Each row below is a small network's average activation on inputs in which a field has the value named, seen along a few directions.
Values that are neighbours, or in one group, have similar rows; names and order tell nothing.
(in the rows, 500 means zero)
Strong random noise was added to every row along 10 fixed directions; ignore it. To show where, here is one row again and again, with new noise each time:
[502 324 492 481 432 492 591 448 434 393 867 519 460 350 612 644 784 597
 516 710 429 720 422 484 486 531]
[493 599 463 650 632 548 429 450 370 572 378 515 469 463 563 374 569 562
 601 406 288 510 312 442 558 606]
[483 269 608 437 627 468 587 638 508 543 697 376 383 377 524 520 523 344
 536 541 414 467 549 547 331 429]
[623 581 381 631 353 532 266 605 520 438 185 380 504 632 515 313 349 492
 304 367 497 380 513 391 509 436]
[507 507 465 406 401 470 572 439 504 452 574 508 565 510 629 455 489 565
 574 664 589 554 550 416 532 456]
[401 380 733 333 559 407 742 401 480 559 492 416 510 578 477 432 442 203
 600 343 310 434 427 279 379 407]
[513 561 585 441 427 435 479 403 546 640 335 448 529 718 426 353 521 373
 543 466 518 527 500 521 469 444]
[452 482 499 592 505 607 370 591 416 526 364 362 505 397 479 478 370 518
 375 207 266 392 351 347 580 508]
[385 472 624 476 413 572 546 500 401 634 516 525 572 547 260 609 187 586
 531 410 634 302 433 711 592 462]
[479 484 616 527 653 412 701 415 467 508 568 650 549 523 433 544 421 353
 592 509 490 439 454 508 458 575]
[540 469 547 321 426 484 642 518 547 598 511 446 663 577 680 375 377 415
 476 585 433 512 559 396 503 399]
[559 499 544 475 370 434 623 374 451 438 414 523 557 711 559 366 493 393
 496 515 429 496 417 335 446 440]


Field Rikoz:
y8: [490 566 378 360 280 622 435 468 480 481 424 425 613 489 586 501 561 703
 516 464 441 571 428 361 668 439]
y3: [621 568 298 593 434 574 349 643 500 352 395 483 497 487 622 385 409 695
 527 628 610 394 559 524 556 465]
y2: [496 706 533 348 570 354 636 337 591 605 428 668 501 723 470 422 567 429
 723 699 716 614 634 673 402 521]
y7: [408 511 594 365 467 506 648 394 538 578 575 527 608 512 503 593 524 429
 372 408 434 624 514 423 573 528]
y11: [431 579 433 561 661 435 449 449 522 350 532 556 244 431 467 495 612 540
 699 580 705 506 639 548 353 508]
y5: [565 473 434 610 561 518 484 549 439 403 421 478 400 538 662 365 467 484
 443 455 438 418 536 368 401 443]
y10: [537 509 393 375 282 502 541 509 585 326 461 455 526 585 537 558 473 547
 364 569 640 494 608 366 445 383]
y4: [361 547 540 464 627 522 473 455 502 603 485 487 409 428 258 620 627 523
 683 427 570 504 467 708 491 547]
y6: [548 384 536 469 378 443 389 511 632 455 625 472 422 473 456 593 812 444
 440 562 516 685 544 550 480 490]
y1: [522 424 610 525 481 573 417 532 471 735 528 453 522 546 415 523 615 515
 411 457 349 563 404 718 551 526]
y9: [455 436 596 481 670 510 664 510 447 566 613 556 567 409 634 528 454 426
 474 445 264 485 413 408 523 554]
The values of Rikoz form a ring.
Going along Rikoz from y2 by way of its neighbour y10, in what order are y8, y11, y5, y9 met? -> y8, y9, y5, y11
Name the neighbours of y6, in listed order. -> y3, y1

Field Pivet:
l13: [486 605 491 413 521 418 516 447 560 462 345 504 470 581 434 447 526 438
 595 499 600 455 578 460 472 465]
l11: [327 636 530 479 582 472 556 339 479 368 427 542 441 406 299 643 438 491
 614 307 590 470 501 338 522 556]
l5: [563 448 436 452 488 505 390 643 570 474 466 352 494 463 580 420 468 475
 531 578 504 466 557 485 486 420]
l10: [622 394 591 562 165 394 437 319 700 484 692 559 532 796 300 660 906 309
 127 564 572 881 539 611 460 510]
l4: [435 580 569 333 367 461 597 295 555 611 502 539 767 624 529 507 485 524
 593 574 509 571 483 384 635 455]
l2: [409 485 510 373 387 487 740 294 348 341 609 584 542 495 595 552 545 611
 761 612 433 492 308 293 575 494]
l7: [464 440 622 436 181 493 469 273 396 575 492 464 553 709 474 416 702 557
 478 460 354 683 270 419 525 448]
l8: [549 444 502 597 435 558 555 443 394 480 582 692 691 414 501 669 487 577
 338 469 394 547 333 439 638 616]
l3: [654 510 319 671 566 586 596 706 398 275 498 558 452 474 740 355 253 522
 357 586 468 301 552 473 405 483]
l9: [275 553 668 734 867 394 484 324 338 492 496 630 238 335 203 616 542 450
 795 288 569 361 392 543 484 734]
l1: [406 544 602 206 458 473 658 448 594 593 523 445 617 557 483 556 388 479
 570 477 579 552 591 474 562 408]
l12: [512 447 463 344 436 484 737 463 583 359 695 623 786 340 682 682 487 540
 401 496 419 596 510 249 639 549]
l6: [434 550 546 424 376 443 519 351 630 529 635 598 541 592 357 685 626 503
 395 604 768 720 600 630 537 542]
The values of Pivet form a ring.
Going along Pivet from l2 by way of its neighbour l5, in what order are l13, l11, l9, l12 met? -> l9, l11, l13, l12
Name the neighbours of l8, in listed order. -> l4, l7
What is the length, in steps, of the shortest route from l1 to l10? -> 4
